Each row below is a small network's average activation on inputs in which a field has the value named, seen along a few directions.
Related values have similar rows: they may be neighbours, one step apart, or belong to one group.
In the rows, 500 means zero.
Random noise pushes rows far along 18 fixed directions. That doesn't count. These rows show it; they differ only by the noise:
516 437 521 507 524 408 390 619 418 702 261 619 513 474 448 453 632 543
 481 363 519 573 503 368 508 350 581 420 503 270 525 519 422
636 515 517 339 427 490 357 456 473 405 511 633 497 348 590 534 419 707
 390 375 625 382 442 488 355 658 568 534 380 506 538 664 324
632 676 349 528 320 448 543 356 550 519 755 285 387 518 651 423 381 517
 621 716 485 534 462 651 436 459 544 786 491 485 578 482 587
423 460 387 439 536 329 605 475 454 660 515 524 482 529 481 368 495 350
 469 468 530 514 409 365 483 343 655 466 252 452 643 621 480
428 359 606 545 443 482 523 513 361 310 469 337 563 609 782 448 566 524
 317 376 427 445 427 338 673 505 577 403 534 368 458 736 423
442 603 478 664 567 434 586 456 467 355 528 500 507 625 436 678 535 380
 470 444 519 448 519 665 473 435 448 517 626 543 435 515 454
455 418 604 434 440 580 396 496 434 290 300 465 536 549 389 500 515 572
 501 435 598 250 380 417 461 379 430 421 527 552 435 549 521
441 509 440 417 408 545 377 559 430 601 555 610 424 305 523 478 429 512
 431 306 582 411 516 557 502 866 522 319 392 521 503 488 450
520 358 721 380 505 325 459 589 494 538 582 494 318 436 584 367 346 502
 464 525 499 419 532 500 488 498 565 719 385 512 462 409 476
642 410 532 628 412 522 478 600 296 242 500 327 554 513 673 578 416 593
 333 516 437 552 488 316 453 534 536 418 458 506 523 781 417
660 491 699 569 526 373 498 521 578 548 665 343 482 675 422 441 490 386
 416 585 405 676 641 445 391 135 470 601 432 403 343 430 450
642 529 620 503 528 505 427 495 587 482 686 552 570 471 499 535 569 543
 329 436 514 495 494 590 446 555 529 506 549 526 474 475 373
633 546 271 528 426 789 423 536 377 601 436 424 439 368 646 485 388 586
 476 537 340 838 732 369 470 642 403 416 370 345 380 565 517
535 564 396 425 452 768 672 511 622 520 451 590 556 645 436 589 675 407
 559 529 420 599 563 540 623 467 438 497 355 533 360 252 460
661 549 381 552 376 596 442 568 514 504 554 472 472 462 542 531 506 550
 451 508 398 516 542 584 491 569 544 587 483 531 433 399 396
595 511 605 583 352 714 365 489 517 424 649 315 561 552 384 523 639 568
 461 647 541 330 364 499 347 581 464 420 416 671 445 456 586
528 472 716 456 586 543 575 477 521 494 534 468 587 656 603 712 482 556
 494 504 584 659 519 375 594 763 421 433 424 435 503 578 594
492 406 322 527 681 400 519 309 533 473 448 444 600 590 567 483 447 549
 414 521 404 416 346 366 461 349 676 625 527 538 607 843 468
580 552 395 605 392 411 515 664 480 410 658 601 430 351 497 393 447 352
 435 377 367 534 635 678 499 301 534 411 718 502 531 381 313
534 481 438 372 373 586 434 524 334 497 417 366 501 412 538 427 343 532
 390 419 609 554 492 427 579 674 444 402 357 455 445 570 530


Values of Z:
z10: 318 491 482 554 511 429 554 395 387 570 284 365 406 543 383 597 414 535
 748 789 660 423 469 639 482 679 424 698 491 627 411 502 750
z14: 517 414 624 533 514 431 529 659 512 471 258 604 582 620 317 728 640 556
 600 490 536 416 401 423 527 493 525 465 490 581 567 425 494
z5: 431 567 515 477 448 600 492 489 512 335 509 402 378 454 377 478 331 455
 592 546 580 323 443 439 400 507 342 517 322 636 563 359 669
z3: 566 650 221 615 571 656 631 516 544 666 454 397 629 749 418 657 694 373
 366 466 358 670 455 400 620 468 561 586 222 477 457 379 445
z4: 566 486 451 549 568 593 400 439 597 442 721 483 548 335 544 430 499 568
 324 484 351 454 506 553 430 621 574 480 569 660 462 591 413
z11: 507 551 502 582 526 384 550 359 449 560 724 248 555 594 575 512 485 494
 449 651 623 519 329 451 464 586 600 584 376 527 679 691 648
z2: 470 345 826 549 557 674 414 522 661 296 578 413 419 568 504 516 480 573
 684 667 311 358 564 355 414 405 333 505 664 627 413 394 688
z13: 654 492 359 544 539 621 230 499 620 637 458 384 582 380 532 368 532 690
 408 446 384 464 393 449 574 515 536 580 770 445 575 455 570
z15: 511 432 381 520 536 422 562 367 640 484 327 401 672 722 488 508 546 563
 574 609 426 473 454 629 697 325 578 733 837 531 383 531 470
z1: 456 451 619 386 542 349 527 523 585 465 440 639 360 504 635 646 221 559
 698 461 448 556 746 523 539 666 398 588 544 465 390 472 451
z12: 508 523 503 361 577 853 516 353 732 358 620 598 562 411 731 454 573 663
 478 468 346 463 450 413 583 656 444 492 535 513 613 459 549
z16: 558 521 430 582 417 678 369 553 422 449 377 401 478 407 640 548 346 654
 526 465 375 650 662 345 479 648 375 359 522 374 459 573 542
z6: 723 366 535 358 329 455 496 635 570 491 407 330 635 657 248 525 340 511
 515 658 504 528 506 423 517 435 506 535 358 735 338 371 452
z8: 475 482 621 634 511 431 398 564 357 495 385 479 636 417 323 457 669 554
 520 610 693 485 427 604 466 435 450 377 823 501 529 545 584
z9: 412 480 432 580 522 515 449 517 508 507 366 400 538 518 279 409 553 408
 487 561 448 410 487 639 574 350 451 522 673 632 356 332 531
z7: 416 398 550 440 447 554 264 429 472 509 564 353 560 439 524 317 473 576
 322 395 535 336 413 413 497 636 527 345 506 498 432 633 514
Z is arranged as a ring.
Question: Which values are neighbours of z3? Give them in the order they are listed.
Answer: z11, z13
Question: Which values are neighbours of z1? Give them in the order they are listed.
Answer: z6, z9
Question: Which values are neighbours of z4? Give them in the order they are listed.
Answer: z14, z2
Question: Which values are neighbours of z15? Give them in the order they are listed.
Answer: z8, z7
